A small network was shown many inputs. Here are its activations along a few directions, one row for each input.
Each table varies a few parts of the input and shows all the possible inputs, shuffled.
A made-up example of a description, with smaller parts first: one of 5 places around a ring, together with either a single point or (one of 2 separate values, together with one of 4 places along a line) or one of 9 places around a ring.
Shared parts are said once, and a part with two or three values counts as separate values.

Rows:
x1: 2.633 -0.498 -0.386 -0.499 3.859 0.482 2.606 1.504 1.830 -5.860 1.120 0.859 4.691 0.460
x2: 2.112 0.581 -0.201 -1.948 3.483 3.579 -2.233 -0.868 3.289 -2.833 1.512 1.117 1.815 0.406
x3: 0.047 4.605 -0.151 1.724 1.017 3.951 -0.704 -1.926 1.795 -2.158 0.226 2.670 0.636 1.652
x4: -0.975 -0.981 -0.419 0.591 -2.692 -3.019 1.190 1.130 -3.831 5.008 -1.705 -0.930 -1.709 2.060
x5: -2.169 -2.140 2.170 1.335 -4.242 0.016 -4.025 -0.481 -2.023 6.637 -3.444 -0.326 -1.767 0.318
x6: 1.757 -3.080 -0.263 -2.098 2.096 0.252 4.481 1.987 3.088 -3.978 3.872 -0.187 1.534 -1.535
x7: 1.966 -3.734 -1.361 -1.980 -0.064 2.674 -0.074 -0.193 4.583 -1.950 3.993 2.467 0.147 -1.589
x8: -1.523 -1.775 2.612 -1.073 0.938 -1.010 2.638 1.797 0.430 -4.458 5.135 -2.769 -1.520 -1.486
x9: 0.425 6.056 0.423 1.023 2.710 2.190 3.099 1.292 1.901 -2.473 0.464 -1.307 1.958 2.818
x10: -3.922 -2.910 -0.811 -1.633 -3.161 -1.827 3.183 2.504 -3.461 6.921 -3.755 -1.974 -0.632 -1.319
x11: 3.456 2.063 -0.725 1.873 -1.083 -3.361 -0.552 1.901 -3.531 2.645 -3.222 -1.192 0.804 1.373
x12: 2.628 1.475 1.880 1.126 -2.181 -0.024 -4.572 -0.628 -3.404 4.545 -3.342 1.553 -1.109 1.220
x13: -2.561 1.868 0.150 2.604 -0.171 1.320 -1.770 -2.960 2.590 -3.074 -0.529 -0.892 0.353 0.133
x14: -2.969 -1.125 -0.366 1.293 0.977 -2.313 3.776 -0.876 1.858 -3.765 3.342 -0.237 -1.444 0.253
x15: 5.057 1.133 -1.970 -0.277 1.184 -3.277 -1.366 2.372 -4.518 0.581 -2.997 -0.101 4.780 -1.506
x16: -4.600 -2.843 -3.624 -1.826 -2.851 -1.236 -2.524 0.789 -1.943 7.995 -4.196 -1.475 -1.756 -3.464
x17: -1.735 -1.173 3.486 -2.031 -0.320 1.347 -2.830 -0.238 2.655 -2.210 4.101 1.362 -3.040 -0.469
x18: -1.602 2.714 1.384 2.577 1.188 0.176 4.405 -2.407 0.096 -3.343 -0.252 -2.394 -0.180 1.557
x19: 4.416 0.440 -0.605 -1.208 -0.007 -0.852 -4.777 -1.833 -3.703 2.630 -3.470 1.888 0.326 -0.862
x20: -2.441 -0.676 -1.226 0.429 -0.681 0.931 0.049 -2.866 2.298 -0.861 3.147 1.867 -3.887 -0.021
Question: What is each input in this table made of?
Answer: one of 2 separate values, together with either one of 4 places along a line or one of 6 places around a ring
Question: The inputs of x6 and x7 match in every part but the choice among 2 separate values. If x14 is changed in the same way as x6 into x7, which row does it become?
Answer: x20
Question: Start at x10 and move only the place on the line of 4, one step at a time. The first step leads to x4. Which rows follow, in order?
Answer: x11, x15

Rows:
x21: 4.358 -1.137 2.795 -3.217 0.415 0.440 -2.652 -0.758 -0.733 0.696 2.218 1.004 -0.720 -1.247
x22: -0.657 2.677 -1.994 0.959 0.482 -1.216 1.734 2.746 -4.522 1.231 -5.121 -1.662 2.597 0.532
x23: -4.594 -2.020 -2.005 0.849 -2.221 -0.713 0.926 -0.102 -0.364 3.837 -1.671 -2.269 -1.749 -1.885
x24: 0.175 2.187 0.153 1.374 3.717 3.317 1.855 -1.329 5.569 -8.003 4.056 0.702 0.919 0.219
x25: 0.865 1.976 2.959 3.891 -1.206 0.005 -1.323 -3.308 -2.749 -1.033 0.733 -0.168 -2.379 -0.255
x26: -0.248 -3.493 0.802 -2.973 -0.186 -0.188 -3.937 0.095 2.951 1.478 1.763 1.592 -1.001 0.092
x27: 2.396 1.568 1.737 1.008 -0.126 2.101 -3.971 -2.500 -0.943 -0.861 1.779 0.431 -0.680 -0.178
x28: 4.335 0.031 -1.659 -1.935 1.639 0.403 -1.216 3.473 -1.924 1.319 -3.297 1.654 3.270 0.235
x29: -0.986 -0.878 0.584 1.234 -1.489 2.065 -4.485 -1.762 2.202 0.288 0.762 1.666 -1.668 0.273
x30: 4.035 2.320 1.483 1.750 0.661 0.607 -1.949 -0.582 -0.985 -1.909 -1.818 2.063 2.390 1.325
x31: 2.004 -0.831 -2.599 -2.775 0.753 -2.708 3.220 3.953 -3.622 1.842 -2.555 -1.207 0.934 0.088
x32: 5.027 -0.513 0.682 -1.452 0.851 -0.894 -0.380 1.167 -1.656 0.219 0.193 2.374 0.827 0.840
x33: 1.918 -0.147 0.022 -3.821 4.014 1.910 2.356 0.363 5.722 -5.872 4.473 0.939 0.981 0.492
x34: -2.302 3.550 0.624 2.827 3.115 2.180 3.208 -2.032 4.716 -7.174 2.780 -0.194 0.684 1.407
x35: -4.596 -2.050 1.286 2.189 -2.515 -1.892 -0.165 0.667 0.098 1.768 -0.157 -1.376 -1.093 -1.167
x36: -1.001 -0.066 -1.227 -3.614 1.566 0.015 7.247 0.386 3.644 -3.167 4.591 -0.760 -0.907 0.286
x37: -2.755 1.798 1.067 0.657 2.204 0.754 6.488 -0.335 4.114 -5.150 2.848 -1.544 0.801 0.512
x38: 3.337 2.021 -1.539 2.018 1.485 1.989 -1.960 1.246 -2.339 -1.178 -4.234 1.366 3.234 0.903
x39: 0.420 2.256 1.647 2.265 -0.452 -1.965 2.768 0.591 -2.631 1.175 -1.393 -0.628 1.336 1.943
x40: -1.596 0.708 2.970 2.516 -1.917 -1.999 1.806 -1.189 -3.352 0.746 1.357 -1.642 -1.606 -0.207
x41: -4.210 -0.226 0.110 3.875 -2.512 -0.546 -3.000 -2.136 0.580 1.651 -0.040 0.446 -1.997 0.552
x42: 1.508 -1.282 1.180 -2.791 -1.560 -2.687 2.121 -0.706 -3.028 1.476 2.302 -1.280 -2.317 -1.524
x43: 3.307 -0.782 0.755 -3.354 0.022 -3.282 3.265 2.619 -1.979 1.514 0.195 -0.314 -0.078 0.614
x44: 0.708 3.613 -1.574 3.032 0.537 -0.161 -0.596 0.388 -3.487 -0.338 -4.879 -0.083 3.129 0.639
x45: -1.450 -1.144 -2.743 -0.235 -1.260 3.637 -4.366 -2.406 1.627 2.684 -1.824 0.553 -0.865 -1.059
x46: -3.115 -5.421 -2.723 -3.913 -2.032 -1.056 -0.181 1.961 0.534 4.740 -0.325 -1.977 -2.331 -1.703
x47: -4.627 -0.452 -2.429 2.615 -1.980 1.660 -2.642 -2.383 0.499 2.878 -2.884 -0.300 -0.736 -1.058
x48: 1.461 3.112 0.759 4.062 -0.288 -0.909 0.680 -0.985 -2.430 -0.588 -1.774 0.640 0.054 2.544
x49: -3.191 -3.015 0.095 -2.730 -1.990 -2.658 -0.881 2.169 1.275 2.939 2.797 -0.262 -1.404 -1.070
x50: -0.527 -4.361 -1.216 -4.311 0.271 1.791 -3.972 0.688 3.215 2.790 -0.876 0.235 0.375 -2.142
Question: What is each input in this table made of?
Answer: one of 5 places around a ring, together with either a single point or one of 5 places along a line
Question: The inputs of x41 and x29 match in every part but the place on the ring of 5. If x44 is changed in the same way as x41 into x29, which row does it become?
Answer: x38
Question: Start at x36 and move only the place on the ring of 5, one step at a time. The first step leads to x33. Which rows follow, in order?
Answer: x24, x34, x37
Question: Start at x45 and move only the place on the ring of 5, one step at a time. The first step leads to x50. Which rows follow, in order?
Answer: x46, x23, x47

Rows:
x51: 3.853 -0.365 -0.288 -0.915 -0.140 -1.124 -1.958 1.628 -3.438 2.436 -2.664 0.542 1.495 0.202
x52: -1.679 -2.176 0.576 -0.522 -0.542 1.249 -2.316 -1.595 2.162 -0.169 2.185 0.341 -1.109 -1.867
x53: 0.775 3.010 2.666 0.457 4.585 2.051 5.094 -0.676 4.202 -9.591 4.474 0.466 1.595 1.396
x54: 2.249 -0.665 0.090 0.017 -0.922 -0.421 -3.361 0.674 -1.820 3.461 -4.056 1.244 0.713 0.726
x55: -2.395 -2.301 -1.970 -2.567 -0.366 -1.175 2.482 2.445 1.300 1.100 0.743 -0.760 -0.255 -0.380
x56: -0.605 1.405 -0.153 2.203 -1.011 -0.089 -4.240 -0.636 -2.357 1.964 -3.060 0.324 0.675 0.585
x57: -1.086 0.681 -0.162 2.795 -1.884 -0.418 0.197 -0.405 -2.511 2.816 -3.397 -1.026 -0.231 0.565
x58: -1.237 -1.229 -1.240 -1.637 -0.245 2.441 -2.728 -0.983 1.793 0.885 0.038 -0.242 -0.770 -1.910
x59: 2.365 1.279 -0.109 -0.737 -0.737 -1.598 1.195 0.849 -4.280 2.961 -1.347 -0.788 0.660 -0.417
x60: -0.094 1.014 -1.097 1.701 -1.028 -2.206 1.579 0.083 -3.915 2.212 -2.426 -1.360 0.462 -0.201
x61: -2.423 -2.454 0.025 -1.365 -0.491 -1.502 2.009 1.343 1.909 0.193 2.942 -0.801 -1.595 -0.569
x62: -2.526 -2.482 0.887 -0.466 -1.715 -0.602 -0.582 -0.798 2.034 0.539 2.942 -0.181 -3.438 -0.312
x63: 2.804 4.284 0.775 1.037 4.496 3.394 2.629 -1.930 4.922 -8.807 3.628 2.241 1.798 2.181
Question: What is each input in this table made of?
Answer: either one of 2 separate values or one of 5 places along a line or one of 6 places around a ring
Question: What sort of input is x53?
Answer: one of 2 separate values
